[[ 11.5  12.9  10.2   4.8  16.1  -1.5 -16.2  23.5 -23.5   9.9  -5.1  -1.6
   -0.1   0.7   6.0]
 [ 14.9  22.2   6.6  10.0  20.2  -4.3 -13.0  10.3 -16.8  19.9 -17.3 -14.4
   -9.3  -6.1   1.9]
 [  9.0   4.4   7.1  -0.3  20.8   9.9 -15.8  26.9 -20.9  -4.2   9.3  16.3
    1.7   5.7  14.3]
 [ 16.4  22.7  -6.9   9.4  38.5  14.9  -6.1  -5.9   2.2   8.7  -9.1   0.8
  -20.8  -7.5  12.8]
 [ 12.2  18.1  15.4   8.0   8.1 -14.4 -18.5  25.2 -30.3  22.5 -17.0 -18.1
    0.9  -3.0  -2.5]
 [ 16.7  19.7  -8.5   7.7  40.8  19.5  -5.1  -7.6   4.2   4.7  -5.5   6.5
  -21.6  -6.2  15.8]
 [ 15.8  21.8  -2.1   9.5  32.2   9.2  -8.5  -0.7  -4.2  12.3 -11.6  -3.7
  -17.0  -6.6   9.5]
 [ 13.7  13.3  -3.2   4.4  33.9  17.4  -8.6   5.0  -4.0   0.3   2.2  12.3
  -12.9  -1.2  16.2]
 [ 13.2  18.2   9.7   7.8  16.0  -5.4 -15.4  18.4 -22.7  16.5 -12.8 -10.8
   -3.1  -2.6   2.7]
 [ 14.0  14.2  -4.3   5.0  35.3  18.3  -8.1   3.7  -2.7   1.1   0.6  11.5
  -14.7  -2.1  16.3]
 [  9.4   3.0   4.2  -1.4  25.0  14.9 -14.1  24.1 -17.0  -8.2  12.9  22.0
   -0.2   6.8  17.7]] Out: 14.9

[[ 11.3   2.8 -16.8  -5.1 -12.2  12.8   1.3   4.5  -9.6  -3.4  -1.5 -10.9
   11.1  -4.1  -5.9]
 [ -5.6   5.4   4.1   3.6  -0.3   2.6   3.3   3.3  -1.2  -1.9  -7.5   1.0
   -2.6  -2.2  -9.7]
 [ 14.0   7.2  -1.8  -4.5  -3.8 -14.2  -2.0   3.8 -22.7  10.4  13.5 -13.6
    1.0 -12.9  12.4]
 [-40.2  47.0  43.5  54.9   3.9   1.3  25.0  23.2  -7.5 -55.0 -18.8  14.8
   34.1  30.9 -53.2]
 [  4.9   3.4  -5.7   5.9   1.0  -7.2   2.8   4.0   0.8  -7.2  -3.6  -1.7
   12.4   1.3   4.8]] Out: -5.6

[[  0.1   6.0 -17.2  11.3  19.4  -1.1   5.6   2.2   2.9]
 [  7.6  -5.2  33.0  -9.7  -9.1   0.2  -2.4  -7.8  -9.1]
 [  7.4   6.1  -8.3   1.4  -1.8   5.0   1.8  -9.5   6.7]
 [ -6.4 -26.0  19.2   2.8   3.7 -16.0   8.9   0.9   7.1]
 [-46.5  10.3  13.2   7.9  -4.0  -4.8 -15.7  -4.2   3.5]
 [ 12.3  -2.6 -12.2  -3.6   7.9   4.3   0.3  -7.1 -12.3]
 [ 28.9 -20.6 -12.0   2.0   6.9   2.4  -9.5  -4.9  -5.7]
 [ -2.3  -3.6  12.4   1.7  17.6   0.6  13.2  -7.5  -3.7]
 [  6.8   1.7   1.8  -4.7  15.9   4.8  11.9   5.4 -14.6]
 [ 26.8 -12.6  25.7   1.4 -15.8  10.1   7.3 -13.6 -13.3]] Out: 7.6

[[ 18.4  14.9 -10.4  11.5  -8.5 -13.8 -22.2  15.8  10.9]
 [ 38.6 -10.4 -32.5   5.6  11.3  29.1 -11.2 -18.4 -16.5]
 [ 37.3 -10.5 -30.8   5.3  11.3  29.3 -10.5 -18.5 -16.1]
 [ 40.2 -10.6 -32.6   6.6  11.9  29.0 -11.4 -17.0 -16.8]
 [ 16.8  14.9  -9.5  10.4 -10.1 -13.2 -20.9  14.5  12.4]] Out: 38.6

[[-16.0   8.7  16.1  -7.7 -15.0 -20.8  12.3]
 [ 25.3 -25.8 -26.4  24.9  25.6  31.4 -21.4]
 [ 18.2 -12.7 -18.5  11.7  17.5  23.2 -14.4]
 [  6.5  -8.9  -7.1   8.8   7.1   7.8  -6.0]
 [-24.0  23.2  24.8 -22.5 -23.9 -29.7  19.9]
 [-39.5  38.0  41.3 -36.4 -39.9 -49.4  33.3]] Out: 25.3

[[-19.2  -9.6 -11.3 -19.5  16.0  -1.9  -9.8]
 [-11.2   3.3 -13.4  -6.5   4.2   6.9 -10.7]
 [-16.5 -33.5  12.7 -33.9  25.0 -24.6  13.2]
 [ 10.7  13.7  -0.3  11.0 -12.2   9.2   2.9]
 [-15.5 -42.1  21.9 -39.4  28.0 -33.1  21.8]] Out: -11.2

[[ 12.3  17.8  24.3 -20.0  17.9   3.0   2.5   2.5  -3.0   3.5 -12.0   5.9]
 [  7.0  26.8  19.9 -26.7  29.3 -10.8   6.3   3.1   1.9   0.1  -0.9   6.9]
 [  4.1 -21.3 -24.0  36.8 -40.6   4.6 -15.8  11.2  26.6  12.4   4.7  -2.8]
 [-25.0 -25.1 -22.0  10.8  -7.2   3.5   7.3 -18.3 -27.1 -16.2   8.6 -10.9]
 [ 29.4   4.4  19.3   7.4 -18.2  16.8 -15.8  17.2  21.1  21.7 -22.2   7.2]
 [-21.2 -13.3 -12.3  -1.0   5.4  -0.5  10.2 -16.4 -25.9 -16.1   7.6  -7.8]
 [ 31.5  22.9  36.4 -17.1   8.5  11.2  -7.2  14.5  12.9  17.4 -24.8  11.5]
 [ 15.6  17.5  25.5 -18.9  15.1   4.7   0.3   4.6  -0.4   6.2 -14.3   6.7]
 [-22.7 -11.5 -20.8   4.3   2.6  -9.2   8.2 -12.0 -13.5 -14.5  16.7  -7.2]
 [-30.3 -14.0 -29.2   6.0   3.6 -14.3  11.0 -15.2 -15.6 -19.3  24.1  -9.3]
 [ -9.2 -28.8 -21.9  27.9 -30.2  10.9  -6.1  -4.1  -3.2  -0.8   1.7
   -7.8]] Out: 7.0
